Here are a small network's activations along a few directions, averaged over the inputs that share one value of a field.
Related values have similar rows: they may be neighbours, one step apart, or belong to one group.
(in the rows, 500 means zero)
Strong random noise was added to every row along 10 fixed directions; ignore it. To show where, here is one row again and again, with new noise each time:
[565 568 381 472 490 388 468 476 510 407 627 517 322 678 570 409 405 552
 434 525 552 573 534]
[660 702 529 409 451 694 509 635 229 537 346 239 468 639 442 765 360 316
 433 447 504 531 157]
[365 336 650 568 360 715 583 591 662 515 406 473 706 177 350 447 537 611
 503 477 414 310 441]
[412 480 715 569 483 322 325 579 479 399 521 546 391 560 669 447 450 387
 393 621 438 582 626]
[280 337 628 393 277 753 510 517 525 496 532 442 556 326 357 585 238 407
 277 611 234 455 292]
[570 374 516 496 422 454 637 373 394 589 592 479 591 385 466 321 532 536
 465 548 614 518 573]
[420 491 441 559 603 355 556 576 469 410 828 901 257 590 687 605 585 486
 477 412 415 398 739]
[259 318 576 550 524 473 503 618 628 471 409 594 637 266 474 496 545 651
 508 486 333 295 524]
[590 528 451 440 489 621 746 455 464 532 448 495 677 256 418 452 532 698
 686 490 604 560 498]
[629 542 688 684 333 549 640 633 349 429 646 511 606 266 553 393 654 481
 524 547 514 583 469]
[354 288 518 421 600 275 516 397 434 607 409 520 610 428 528 413 446 570
 461 579 515 460 643]
[508 573 625 469 311 688 487 582 448 394 514 388 495 410 458 541 349 429
 416 601 368 622 288]


Values of S:
s11: [426 523 352 269 610 664 558 329 492 599 489 611 440 604 479 777 218 357
 554 455 479 575 552]
s6: [413 486 438 525 484 480 573 648 561 586 474 473 538 563 505 532 273 492
 425 476 559 458 486]
s15: [596 654 442 620 339 545 740 758 378 505 645 341 514 680 580 490 185 444
 273 545 665 614 372]
s9: [493 285 547 506 431 402 321 372 655 629 457 340 497 525 362 277 608 410
 401 481 562 332 518]
s5: [654 500 374 607 458 589 474 518 654 489 535 471 554 493 438 346 725 559
 619 383 566 347 457]
s10: [567 628 466 524 575 589 359 558 543 592 343 342 439 723 414 663 566 392
 430 407 537 394 348]
s12: [541 575 587 647 428 593 447 591 595 354 398 402 538 466 451 447 553 570
 571 497 506 499 406]
s7: [560 581 305 600 322 731 722 616 545 535 743 498 454 651 394 597 250 432
 374 407 553 453 334]
s8: [418 595 607 689 589 297 574 763 646 515 366 466 606 518 690 396 447 567
 506 610 684 695 725]
s3: [267 394 379 581 593 292 410 556 614 449 448 495 591 505 492 431 554 718
 422 524 356 364 485]
s13: [417 555 409 541 543 376 599 665 407 456 590 540 482 548 588 575 468 552
 414 505 406 553 475]
s14: [504 454 559 378 643 434 245 175 499 493 426 598 429 499 532 484 783 473
 641 476 420 497 615]
s2: [409 399 445 380 456 666 553 432 484 534 552 520 678 287 425 532 484 556
 500 621 267 584 308]
s1: [551 438 443 512 496 491 601 332 404 421 654 632 592 331 536 436 648 551
 583 503 456 575 510]
s4: [489 456 465 411 610 271 409 275 476 547 519 561 495 493 513 472 557 453
 598 595 480 583 626]
A value of S combines one of 5 hidden first parts with one of 3 second parts; all combinations occur once.
Q: s15 and s12 share the first part; s15 and s13 share the second. Which value has the first part of s13 and the second part of s12?
A: s3
Q: s10 and s2 share the first part; s10 and s7 share the second. Which value has the first part of s7 and the second part of s2?
A: s11

Values of H:
h8: [358 425 302 477 643 333 579 329 515 407 686 817 613 259 593 420 700 784
 679 549 300 617 618]
h1: [527 720  46 471 641 360 627 639 515 294 695 617 365 773 659 616 222 615
 516 472 482 616 369]
h4: [668 496 562 670 480 483 317 586 618 515 308 283 415 690 413 333 732 581
 451 335 709 204 473]
h10: [311 479 544 475 463 683 491 575 828 459 415 579 465 503 451 594 215 495
 531 456 490 407 590]
h6: [458 234 681 525 555 331 308 339 560 816 396 401 536 673 509 292 675 321
 336 494 711 305 781]
h2: [423 342 466 549 494 621 478 431 723 660 337 418 655 488 331 444 497 549
 532 424 577 325 515]
h5: [167 179 639 417 605 219 204 271 714 419 355 591 538 238 475 304 709 664
 488 680 220 473 692]
h7: [448 276 705 428 422 411 379 371 184 551 586 523 465 431 494 524 545 280
 341 585 321 407 477]
h9: [700 688 375 633 553 237 737 702 105 682 648 360 425 845 654 561 404 369
 254 451 801 600 496]
h3: [630 497 380 396 523 408 584 427 508 499 380 386 581 423 466 345 433 651
 641 507 649 530 495]
H is arranged as a ring.
Q: Going along H from h6 by way of its neighbour h5, in what order are h1, h2, h7, h9 met?
A: h9, h7, h1, h2
Q: How many steps from neighbour to neighbour lead from h4 to h8, at the fewest?
A: 4

Values of W:
w8: [568 336 740 627 337 635 728 458 409 724 436 306 781 285 365 299 577 449
 428 516 795 436 565]
w15: [696 512 648 439 302 839 376 212 627 393 439 393 458 376 346 415 575 411
 693 518 538 623 470]
w2: [511 420 575 489 388 588 614 495 577 601 495 447 660 266 419 392 453 446
 562 519 572 534 518]
w13: [416 378 534 480 399 347 438 423 537 391 502 388 612 299 394 234 497 725
 442 732 369 610 428]
w17: [585 548 629 586 500 542 765 603 265 535 447 548 738 244 599 484 543 550
 686 521 636 586 571]
w12: [589 442 508 670 454 311 407 646 161 488 630 417 631 422 568 482 831 374
 354 504 236 412 152]
w6: [555 340 477 758 413 322 505 481 228 579 935 651 483 508 544 425 815 255
 330 441 388 339 460]
w3: [488 263 561 413 391 573 448 221 407 734 454 238 743 386 347 372 496 355
 306 587 495 502 360]
w14: [465 573 195 242 547 738 762 398 867 531 517 631 384 633 430 536  38 766
 597 429 719 520 686]
w5: [665 431 711 517 441 719 529 291 470 715 571 562 408 564 433 458 681 274
 495 470 759 508 798]
w11: [520 695 435 437 668 435 592 550 448 465 444 625 410 547 595 645 514 605
 640 467 529 641 587]
w4: [628 751 467 711 316 804 357 629 830 217 773 631 220 597 395 586 641 452
 597 337 361 395 359]
w10: [362 559 515 324 439 726 450 339 825 352 582 709 263 472 502 550 424 533
 565 536 396 613 718]
w16: [441 461 564 374 481 441 417 419 478 377 453 578 466 348 481 481 438 558
 572 586 359 617 534]
w7: [504 356 442 349 486 541 566 209 411 493 625 684 477 249 398 444 729 634
 616 474 361 449 505]
w9: [520 431 366 608 326 585 434 548 820 518 651 348 417 722 388 249 421 538
 197 474 600 337 395]
w1: [480 463 665 607 193 782 363 668 716 400 497 299 423 522 394 459 358 418
 268 493 428 335 321]
W is arranged as a line.
Q: Which values are neighbours of w11? Give them in the order they are listed.
A: w13, w10
Q: Which values are neighbours of w1? Give them in the order they are listed.
A: w16, w7
Q: Which values are neighbours of w6? Give them in the order they are listed.
A: w3, w4
Q: Which values are neighbours of w9? Give them in the order they are listed.
A: w12, w5
Q: How many steps from neighbour to neighbour lead from w8 to w14, at the fewest?
A: 4
